A small network was trained on invented records. Each row is its activation on one of them, seen along a few directions.
Each row is followed by the record's values for the fields SEK, FUNAB, KUB, BOS, LOGOP, TELIF.
Not every record has every field; a missing one is left out.
The largest differences between rows may come from other fields.
(in the rows, 500 means zero)
Strong random noise was added to every row along 3 fixed directions; ignore it. To show where, here is one row again and again, with new noise each time:
[652 438 443 704 713 422 727 405 497 324 298 585 475 564 703 522 467 174
 438 705]
[542 421 566 551 605 477 589 469 460 481 565 572 472 579 685 419 515 500
 543 605]
[468 441 499 274 496 515 406 522 327 643 694 414 586 623 530 351 762 653
 521 443]
[645 402 511 559 616 440 650 436 396 439 503 549 410 581 723 513 666 375
 406 624]
[553 403 588 493 567 479 566 477 410 523 643 555 436 586 699 427 615 568
 513 575]

[451 451 539 491 479 480 453 620 553 458 638 494 479 576 547 553 507 520
 417 486] | <SEK:rufil FUNAB:kago KUB:vufu BOS:suv LOGOP:sanit TELIF:rabi>
[535 582 470 521 518 512 576 506 543 544 483 484 438 554 531 553 541 397
 450 543] | <SEK:rufil FUNAB:gobe KUB:vufu BOS:nane LOGOP:muzov TELIF:rabi>
[513 437 505 439 444 518 466 491 361 520 587 506 407 451 508 508 650 576
 435 470] | <SEK:sipos FUNAB:kago KUB:favu BOS:suv LOGOP:muzov>
[748 426 529 789 522 403 788 404 449 402 306 565 256 530 752 733 531 248
 289 645] | <SEK:rufil FUNAB:gobe KUB:vufu BOS:nane LOGOP:sanit TELIF:rabi>
[627 425 541 652 528 397 575 427 350 527 432 477 496 392 497 483 476 431
 482 448] | <SEK:rufil FUNAB:kago KUB:vufu BOS:nane LOGOP:muzov>
[486 454 496 649 560 472 572 494 542 406 363 596 408 437 550 499 285 415
 466 527] | <SEK:sipos FUNAB:kago KUB:vufu BOS:suv LOGOP:muzov>
[548 530 430 556 511 539 473 478 439 472 415 500 519 489 481 519 545 452
 496 481] | <SEK:rufil FUNAB:gobe KUB:vufu BOS:suv LOGOP:sanit>
[575 473 481 575 540 395 572 542 491 425 431 497 409 445 516 568 608 422
 386 530] | <SEK:sipos FUNAB:gobe KUB:vufu BOS:nane LOGOP:muzov>
[466 560 470 316 460 579 453 479 428 609 581 465 535 580 531 491 598 563
 595 436] | <SEK:rufil FUNAB:gobe KUB:vufu BOS:nane LOGOP:sanit>
[453 446 555 549 511 452 420 577 472 477 613 505 550 566 525 363 415 632
 531 485] | <SEK:rufil FUNAB:kago KUB:vufu BOS:suv LOGOP:muzov>
[479 528 398 344 426 418 438 587 542 491 493 405 648 531 440 552 670 356
 348 445] | <SEK:rufil FUNAB:kago KUB:favu BOS:suv LOGOP:sanit TELIF:rabi>
[548 468 462 466 467 532 456 537 391 509 529 485 546 511 486 505 685 451
 433 490] | <SEK:rufil FUNAB:kago KUB:favu BOS:suv LOGOP:sanit>
[501 512 501 633 655 547 605 396 515 400 429 603 548 619 615 453 404 438
 693 614] | <SEK:rufil FUNAB:gobe KUB:vufu BOS:nane LOGOP:sanit>
[532 480 488 534 481 523 493 450 479 590 513 483 435 426 476 556 485 544
 420 414] | <SEK:rufil FUNAB:kago KUB:vufu BOS:nane LOGOP:muzov TELIF:roz>
[523 519 418 368 460 492 506 488 385 540 483 358 595 558 419 532 631 487
 378 411] | <SEK:rufil FUNAB:kago KUB:vufu BOS:nane LOGOP:muzov TELIF:roz>
[550 470 576 659 532 540 532 467 519 487 356 585 492 428 473 519 360 419
 582 564] | <SEK:sipos FUNAB:kago KUB:favu BOS:nane LOGOP:sanit>
[405 553 515 397 431 547 389 620 616 583 591 477 588 525 439 466 440 533
 528 490] | <SEK:rufil FUNAB:kago KUB:favu BOS:suv LOGOP:sanit TELIF:rabi>
[476 523 649 598 463 553 569 542 601 632 682 605 330 460 558 476 375 734
 603 474] | <SEK:rufil FUNAB:gobe KUB:vufu BOS:nane LOGOP:muzov TELIF:rabi>
[462 442 655 539 411 453 408 589 520 462 615 510 514 381 456 378 454 707
 526 445] | <SEK:sipos FUNAB:kago KUB:favu BOS:nane LOGOP:muzov>
[455 547 692 478 440 612 520 486 667 629 718 632 328 587 685 529 372 803
 567 593] | <SEK:rufil FUNAB:gobe KUB:vufu BOS:nane LOGOP:muzov TELIF:rabi>
[511 446 609 590 520 402 469 626 479 402 598 508 514 460 562 446 511 550
 423 534] | <SEK:rufil FUNAB:kago KUB:favu BOS:suv LOGOP:muzov>
[516 478 506 568 538 452 513 576 532 494 519 601 424 464 541 577 473 468
 430 495] | <SEK:rufil FUNAB:kago KUB:vufu BOS:suv LOGOP:sanit>
[517 472 564 676 568 509 562 508 583 381 404 561 558 468 604 487 286 498
 603 640] | <SEK:rufil FUNAB:kago KUB:favu BOS:nane LOGOP:sanit>
[423 674 374 335 529 582 502 435 674 566 470 443 551 571 454 573 476 394
 559 478] | <SEK:rufil FUNAB:gobe KUB:vufu BOS:nane LOGOP:muzov TELIF:rabi>
[498 545 451 402 422 471 425 542 483 601 600 445 469 426 483 537 591 582
 416 495] | <SEK:rufil FUNAB:gobe KUB:favu BOS:suv LOGOP:muzov>
[551 602 400 501 626 493 587 490 517 440 390 482 519 606 551 520 555 340
 511 589] | <SEK:rufil FUNAB:gobe KUB:vufu BOS:nane LOGOP:muzov>
[442 591 338 394 478 530 412 489 427 572 358 380 585 478 313 464 490 399
 498 444] | <SEK:sipos FUNAB:gobe KUB:vufu BOS:suv LOGOP:muzov>
[462 593 385 433 521 619 459 466 492 617 454 425 567 507 413 432 434 502
 606 483] | <SEK:rufil FUNAB:gobe KUB:vufu BOS:nane LOGOP:muzov>
[477 524 550 548 535 574 527 482 495 551 617 579 402 555 606 490 459 592
 672 552] | <SEK:rufil FUNAB:gobe KUB:vufu BOS:nane LOGOP:sanit>
[525 494 557 623 592 556 556 444 480 528 475 561 529 470 495 388 378 517
 599 493] | <SEK:rufil FUNAB:kago KUB:vufu BOS:nane LOGOP:muzov>
[505 543 523 610 558 467 630 530 713 481 416 560 356 451 525 594 347 443
 477 611] | <SEK:sipos FUNAB:gobe KUB:vufu BOS:nane LOGOP:muzov TELIF:rabi>
[561 507 495 388 424 510 407 461 389 631 442 406 553 423 295 486 549 529
 493 334] | <SEK:sipos FUNAB:kago KUB:vufu BOS:nane LOGOP:muzov>
[572 602 267 431 509 524 561 383 456 495 256 446 513 483 366 612 559 241
 458 495] | <SEK:sipos FUNAB:gobe KUB:vufu BOS:nane LOGOP:muzov>
[602 465 387 611 516 376 619 443 376 331 334 435 586 521 522 554 708 256
 312 486] | <SEK:rufil FUNAB:kago KUB:favu BOS:nane LOGOP:muzov TELIF:rabi>
[648 413 439 500 412 451 500 469 277 490 544 463 492 427 483 489 762 445
 346 408] | <SEK:rufil FUNAB:kago KUB:favu BOS:suv LOGOP:muzov>

Here are new rows. What are their fields?
[538 459 583 541 398 507 459 524 483 560 541 539 413 341 466 478 452 556
 449 486] | <SEK:sipos FUNAB:kago KUB:favu BOS:suv LOGOP:muzov>
[593 409 670 523 311 417 564 565 419 593 744 573 315 440 637 583 634 693
 312 487] | <SEK:rufil FUNAB:kago KUB:favu BOS:suv LOGOP:muzov TELIF:rabi>
[635 461 533 628 499 408 700 361 458 350 387 563 328 500 656 696 654 312
 282 618] | <SEK:sipos FUNAB:kago KUB:favu BOS:nane LOGOP:muzov TELIF:rabi>
[583 472 512 603 531 511 594 489 444 551 486 565 340 429 603 587 566 490
 477 508] | <SEK:rufil FUNAB:gobe KUB:vufu BOS:nane LOGOP:sanit>
[401 466 584 690 534 429 540 547 604 403 552 591 551 449 562 435 322 501
 519 563] | <SEK:rufil FUNAB:kago KUB:favu BOS:suv LOGOP:muzov TELIF:rabi>
[497 518 451 596 522 445 565 624 608 451 421 499 553 481 469 530 374 322
 459 571] | <SEK:rufil FUNAB:kago KUB:favu BOS:suv LOGOP:sanit TELIF:rabi>
[495 485 446 603 559 474 552 509 398 370 440 516 649 532 510 337 482 374
 581 520] | <SEK:rufil FUNAB:kago KUB:favu BOS:suv LOGOP:muzov>
[766 387 552 587 481 444 609 346 338 502 439 535 254 427 627 580 707 368
 316 462] | <SEK:sipos FUNAB:kago KUB:vufu BOS:nane LOGOP:muzov>
[454 472 478 481 535 558 482 429 477 496 572 528 577 593 515 355 356 595
 659 513] | <SEK:rufil FUNAB:kago KUB:vufu BOS:nane LOGOP:muzov>
[494 547 391 527 598 457 532 504 569 363 308 519 650 528 378 467 407 323
 518 574] | <SEK:sipos FUNAB:kago KUB:favu BOS:nane LOGOP:muzov>
[524 482 591 428 452 516 481 477 414 599 650 473 302 515 599 515 657 601
 447 512] | <SEK:sipos FUNAB:gobe KUB:vufu BOS:nane LOGOP:muzov>
[332 575 314 232 501 508 387 585 541 436 448 319 739 647 302 456 650 365
 424 450] | <SEK:sipos FUNAB:kago KUB:favu BOS:suv LOGOP:muzov TELIF:rabi>
[595 432 412 546 558 429 565 499 395 366 346 492 488 468 529 585 707 219
 351 564] | <SEK:sipos FUNAB:kago KUB:favu BOS:suv LOGOP:sanit>
[447 443 608 429 420 450 409 579 487 479 658 474 499 440 528 388 546 611
 502 482] | <SEK:sipos FUNAB:kago KUB:favu BOS:suv LOGOP:muzov>
[492 548 635 396 393 516 483 567 582 609 662 471 295 537 576 543 595 648
 435 504] | <SEK:sipos FUNAB:gobe KUB:vufu BOS:nane LOGOP:muzov TELIF:rabi>
[479 529 491 642 551 456 500 566 614 356 376 562 569 420 401 468 216 380
 549 599] | <SEK:sipos FUNAB:kago KUB:favu BOS:suv LOGOP:muzov>
[427 555 417 607 592 591 556 405 620 515 391 533 612 586 405 492 285 408
 704 529] | <SEK:rufil FUNAB:gobe KUB:vufu BOS:nane LOGOP:sanit TELIF:rabi>
